Each row below is a small network's average activation on inputs in which a field has the value named, seen along a few directions.
Related values have similar rows: they may be neighbours, one step apart, or belong to one group.
In the rows, 500 means zero.
Strong random noise was added to every row along 10 fixed directions; ignore it. To show where, here is one row again and again, with new noise each time:
[279 272 434 401 538 497 473 321 503 300 716 325 550 586 497 309 422 398
 405 663 390 483 508 364]
[452 429 598 467 366 536 444 725 652 686 490 374 308 647 443 403 432 367
 140 620 577 494 513 535]
[525 301 566 145 641 368 569 412 397 596 573 581 361 452 546 415 522 608
 522 600 327 642 592 474]
[510 490 526 211 516 388 581 470 258 267 246 618 625 377 532 610 589 492
 715 738 336 582 405 403]
[452 567 404 582 440 585 588 617 492 539 489 452 476 533 425 482 420 357
 422 446 627 426 425 466]
[503 272 347 139 432 504 527 462 308 480 446 344 398 427 514 472 640 322
 623 572 627 695 518 555]
[363 612 462 646 543 464 471 337 456 398 434 369 547 474 489 519 622 380
 502 437 597 449 537 618]
[536 386 576 595 522 519 308 533 677 575 419 460 462 550 577 588 605 630
 425 422 503 534 638 653]
[268 299 316 375 614 548 452 229 321 298 657 277 394 445 590 552 549 412
 564 384 569 572 500 583]
[526 475 522 367 461 593 384 637 571 495 568 548 422 325 501 532 534 490
 524 620 447 568 525 525]
[495 393 575 505 558 379 594 480 562 620 465 505 529 703 472 340 436 551
 337 547 412 456 568 413]
[431 599 507 561 454 455 648 186 509 471 622 542 634 418 323 508 614 442
 787 452 536 484 442 579]


Field Fosam:
w11: [405 558 518 534 480 481 611 382 440 386 413 453 572 557 436 598 450 444
 513 540 493 420 350 471]
w14: [678 435 554 529 423 459 556 639 549 711 387 416 438 635 439 478 469 477
 316 453 638 496 520 488]
w4: [487 795 544 630 532 571 368 777 509 488 526 521 425 420 594 407 351 470
 192 591 485 380 504 408]
w2: [385 454 482 495 466 705 286 523 582 291 737 378 445 305 525 529 491 386
 441 597 458 475 480 504]
w12: [442 572 595 482 561 506 443 407 456 451 774 541 431 367 505 435 448 561
 444 552 393 500 511 491]
w13: [461 447 459 503 521 464 672 502 585 578 799 621 607 658 434 190 247 547
 463 577 321 415 494 217]
w7: [556 583 575 378 439 565 403 781 472 600 492 587 282 398 586 516 433 508
 384 573 492 561 470 528]
w3: [493 570 548 661 432 508 544 424 509 521 582 425 510 541 405 523 484 464
 440 383 606 434 408 534]
w6: [629 488 459 414 218 536 600 636 544 540 320 493 635 540 328 436 586 299
 627 657 626 539 414 469]
w8: [374 578 678 398 449 342 454 294 471 399 529 532 488 499 517 513 548 473
 530 720 389 565 461 551]
w5: [579 371 399 308 372 538 625 577 511 595 577 557 496 521 420 425 465 466
 683 547 543 593 424 420]
w9: [616 605 568 519 293 548 459 441 563 592 671 452 458 388 337 499 609 373
 609 524 677 565 465 636]
w10: [468 241 371 317 542 526 421 599 534 473 544 335 424 639 613 292 400 441
 295 628 457 563 599 375]
w1: [486 731 333 711 653 498 525 483 516 592 635 512 500 476 525 374 464 479
 510 292 582 412 632 508]
The values of Fosam form a ring.
A walk along Fosam starts at w6 and steps to its neighbour w10. Put w14, w7, w9, w1 in the order it reaches them. -> w1, w7, w9, w14
Fewest steps between w2 and w12? -> 4

Field Ladem:
y4: [501 475 213 675 544 798 245 602 625 342 681 346 593 236 525 440 565 408
 550 385 591 444 638 516]
y14: [342 602 514 794 396 571 475 541 686 278 447 569 775 604 465 576 413 493
 518 577 387 323 381 406]
y10: [343 776 687 598 391 366 698 335 500 622 708 497 438 643 280 416 379 354
 317 542 561 368 317 509]
y9: [542 419 206 463 305 760 405 802 524 449 516 393 524 506 526 380 447 309
 529 527 701 543 485 419]
y11: [549 638 509 528 695 348 509 471 565 633 506 599 498 475 531 308 552 579
 481 513 381 501 719 514]
y8: [483 466 645 569 522 618 231 724 786 380 705 686 530 489 625 526 246 768
 329 732 171 450 472 311]
y1: [337 648 385 623 698 387 657 311 434 564 612 447 491 515 454 292 470 347
 443 408 523 375 583 464]
y6: [465 357 541 466 625 340 305 281 488 117 314 303 819 512 623 345 691 466
 503 834 281 493 700 369]
y13: [786 376 158 430 683 555 583 669 469 687 474 520 557 363 538 221 572 497
 654 343 605 564 791 369]
y3: [586 352 411 386 429 766 312 622 490 550 840 502 228 218 560 706 507 595
 643 282 634 692 466 665]
y2: [513 507 561 660 629 388 439 581 390 435 191 530 581 728 735 601 416 728
 339 403 421 412 521 438]
y5: [646 675 653 770 345 481 435 548 600 523 205 451 666 506 439 608 685 460
 500 487 608 408 508 606]
y7: [691 468 559 320 743 387 722 238 376 668 796 795 447 331 455 495 438 796
 774 346 312 592 560 455]
y12: [567 443 519 463 554 414 612 568 594 575 440 578 639 573 421 220 476 474
 460 641 388 457 610 341]
The values of Ladem form a ring.
A walk along Ladem starts at y6 and steps to its neighbour y4. Put y10, y9, y5, y7 in the order it reaches them. -> y9, y10, y7, y5
List every value one step from y12, in the order listed. -> y1, y13
Fewest steps between y14 and y2? -> 4
